Each row below holds a small network's activations on one input, seen along a few directions.
In each table, some parts of the input vary, and every possible input appears once, in random order.
Descriptions start from the smaller parts, as in this example, which fits no table here: one of 4 places along a line, together with either a single point or one of 9 places around a ring or (one of 2 separate values, together with one of 5 places around a ring).
Shared parts are said once, and a part with two or three values counts as separate values.
(in the rows, 128 means zero)

Other details of the inputs shift rows strongly along two fixed directions, in all tables alike. That doesn't count.

Rows:
row 1: [111 108 101 184 170 166 165 134 147 134 161 135 154 105]
row 2: [109 130 138 176 187 187 172 143 132 145 138 135 138 104]
row 3: [ 98 138 136 167 204 193 156 174 126 139 140 148 155 119]
row 4: [152 117 165  37  36  52  70  97 101 109  95 119  81 158]
row 5: [100 110 143 128 173 142 110 155 113 141 130 146 150 113]
row 6: [113 113 144 111  86  65  17 124  92 167  78 139  78 122]
row 7: [ 95 113 142 103 116  86  18 150  82 154  83 143  95 125]
row 8: [ 83 103 122 132 175 123  66 163 113 154 115 147 150 117]
row 9: [184 163 150 122 125 162 215  84 158  98 145  98 158 143]
row 10: [200 180 137 154 100 161 205  83 151 103 128 101 140 145]
row 11: [ 63  94 105 116 140  96  63 179 102 149 118 153 105 120]
row 12: [ 94 109  85 196 182 170 175 153 140 137 165 147 140  92]
row 13: [168 166 118 103 110 134 159 114 143  84 146 107 155 169]
row 14: [ 98 109 130  95 117 111 111 161 126 130 122 137 101 133]
row 15: [ 92  99 119 163 195 172 173 149 147 140 166 135 151  98]
row 16: [ 79  72 133  96  94  70  67 134  94 156 104 143  60 101]
row 17: [211 183 122  78  13  78 163  75 140  78 125  91 103 174]
row 18: [185 172 129 128 113 131 163  91 156 103 134 107 161 155]
row 19: [202 171 122 103  64 112 162  80 154  92 141  96 139 166]
row 20: [123 107 119 166 158 148 131 116 142 148 125 134 147 102]
Description of these inputs: one of 4 places along a line, together with one of 5 places around a ring.
- Changing only the place on the ring of 5 turns row 3 into row 10. The same change can be made to row 14. Which row results? => row 12
- Which other rows does row 8 become when the place on the ring of 5 takes its other values? List them by row number. => row 5, row 9, row 18, row 20
- A walk changes only the place on the line of 4. It starts at row 11 and steps to row 13. List the rest of the walk in order. => row 8, row 7

Rows:
row 21: [118 140 115 192 195 201 196 143 131 119 149 136 168  91]
row 22: [178 159 130 104  62  83 108  92 124 112 141 108 113 153]
row 23: [170 165 122 102  53  95 117 104 129 118 126 114 100 160]
row 24: [105 157 109 158 215 190 166 178 125 114 140 138 192 131]
row 25: [128 147 120 186 208 178 166 138 172 141 157 131 183 115]
row 26: [171 153 136 109  55  96 131  93 117 101  82 106  96 150]
row 27: [ 54  46  99 150 164 120  33 176 113 184 108 177 110  96]
row 28: [150 159 131 153 138 166 193 121 128 120 166 130 132 129]
row 29: [161 167 105 168 151 157 180 113 150  97 146 114 181 130]
row 30: [144 147 143  38  74  81 122 127 123  85 118 107 110 163]
row 31: [153 161 123 154 148 166 173 130 172 136 133 116 161 134]
row 32: [ 78  88 143 140 152 119  60 151 118 184  90 145  87 100]
row 33: [ 65  85  97 125 131  98  85 163 131 162 124 149 109 100]
row 34: [164 131 136 149 134 184 211 112 144 101 154 124 155 133]
row 35: [ 53  62 122 133 168 115 102 165 105 168 134 155  98  71]
row 36: [151 147  99 141 144 141 207 120 171  99 172 109 166 135]
row 37: [ 98 125 160 108 163 118  77 166 109 155 103 138 138 136]
row 38: [ 86  82 139  97 144 121  54 180  98 139 111 153 130 134]
row 39: [156 130 139  74  71  79 146  79 128 105 131 102 107 143]
row 40: [149 135 137  86  51  84 156 104 137 101 111 102  86 149]
row 41: [ 84  60 131 136 151 122  68 131 103 158 124 151 119 104]
row 42: [ 32  93 127 124 186 112  15 205  80 170 129 176 107 110]
row 43: [171 138 110 158 142 167 187 115 167  96 164 124 180 147]
row 44: [161 139 144  91  69  84  94  73 100 111  94 105 110 129]
row 45: [ 93 111  97 148 139 115  74 149 114 151  97 150 123 103]
row 46: [171 143 180  86  71 100 120  79 125 128  94 116  94 130]
row 47: [158 143 147  90  61  79  96  78 100 125 129 110  90 146]
row 48: [153 168 115 166 138 174 203 133 145 112 159 116 127 148]
row 49: [159 115 147  98  49 103 116  99 128 107  97 112  90 157]
row 50: [124 144 135 177 212 191 185 124 155 144 157 126 178 112]
- Changing only one part turns row 31 into row 33. The same change can be made to row 50. Which row results? => row 39
- What is each input in this table made of? => one of 5 separate values, together with either a single point or one of 5 places around a ring
- Which other rows does row 29 become when the choice among 5 separate values takes its other values? List them by row number. => row 22, row 25, row 36, row 43

Rows:
row 51: [140 129 106 184 180 209 221 136 168 120 168 135 175 116]
row 52: [137 177 126 170 206 208 225 162 173 112 161 120 190 137]
row 53: [119 111 139  81  94  76  77 124 109 130 132 127  95 148]
row 54: [ 82 114 105 135 121 107  72 166  90 141 109 150  92 115]
row 55: [117 110 155  51  70  59  63 123 105 136  87 121  71 138]
row 56: [161 134 119 124 109 125 165  93 146 110 137 112 143 121]
row 57: [160 136 131 105 111 149 177 124 150  90 143 110 144 161]
row 58: [106 122 148 115 136 114  70 142  82 138 100 139 117 126]
row 59: [133  87 151 103  63  71  47 103 109 143  81 135  77 122]
row 60: [ 77 110 115 157 204 155 119 174 127 153 168 157 154 112]
row 61: [197 181 148 123  75 137 180  68 126  87 119  98 125 154]
row 62: [179 176 112 101  54  97 136 109 139 101 136 104 110 166]
row 63: [186 173 159  83  74 112 148 102 115  86 114 103 123 165]
row 64: [130 111 161  90  62  56  55 102 110 157  73 125  64 121]
row 65: [110  99 142 111 126 113  69 150 116 141 104 143 124 129]
row 66: [ 77  81 121 103 140  86  72 143 112 138 119 141 119 121]
row 67: [ 86 112 129 145 179 130  85 165 117 156 148 149 141 117]
row 68: [168 185 146 116 123 154 168 119 148 109 118 103 153 158]
row 69: [183 161 145 107  67 126 187  82 126  93 130 108 116 141]
row 70: [138 168 131 131 161 179 204 146 162 113 148 119 163 139]
row 71: [ 84 106 119 189 197 167 135 156 115 153 142 155 134  87]
row 72: [ 80 102  83 179 175 155 111 189 132 147 137 160 136 112]
row 73: [193 170 156  62  55 103 155  92 113  80 116 103 112 168]
row 74: [103  91 137 101 124 115  77 149 116 140 112 149 118 125]
row 75: [184 134 138 106  57 123 182  83 150  91 130 101 114 155]
row 76: [135 123 141 118  88  88  62  92 110 150 112 129  94 122]
row 77: [ 94 104 111 186 197 153 117 151 132 168 159 149 139  92]
row 78: [ 91  90 117 147 145 117 103 138 119 159 152 139 108 101]
row 79: [175 156 123 138 113 136 162  79 147 104 127 103 153 132]
row 80: [203 168 157  78  52 113 136  86 129  87  99 102 138 186]
row 81: [160 158 114 157 146 172 207 111 157 117 179 120 156 127]
row 82: [117 127 137 118 136 111  69 136 107 151 126 135 127 136]
row 83: [ 72  97 125 127 175 136 108 169 101 137 136 149 119 110]
row 84: [ 69  97 106 152 209 151 119 172 131 145 147 157 168  99]
row 85: [ 84 108 128 170 172 148  97 143 127 176 111 144 118  94]
row 86: [137 145 127 147 132 157 211 120 159 122 147 109 134 129]
row 87: [122 106 144  75  92  56  37 117 105 134  88 132 110 127]
row 88: [ 70  76  95 171 195 148 132 151 134 154 151 142 144  83]
row 89: [145 162  79 155 140 146 182 137 153  99 148 121 165 142]
row 90: [164 140 120 141 122 128 158  97 148 111 133 109 148 121]
row 91: [ 85 132  95 160 158 143 122 179 136 149 126 140 120 116]
row 92: [173 142 129 151 117 159 165  95 146 114 122 119 142 143]
row 93: [107 111 131 111 136  99  57 133 107 141 100 134 138 121]
row 94: [ 86  90 138 128 125 100  86 137 116 174 104 148  90  98]
row 95: [146 148 120 159 146 175 228 117 141 100 164 115 143 128]
- What is each input in this table made of? => one of 5 separate values, together with either a single point or (one of 2 separate values, together with one of 4 places along a line)
- Changing only the choice among 5 separate values turns row 65 into row 87. The same change can be made to row 57. Which row results? => row 66
- Changing only the choice among 5 separate values turns row 58 into row 93. The same change can be made to row 69. Which row results? => row 56
- Which other rows does row 84 become when the choice among 2 separate values takes its other values? List them by row number. => row 56
- Which other rows does row 92 become when the choice among 5 separate values takes its other values? List them by row number. => row 61, row 76, row 79, row 85
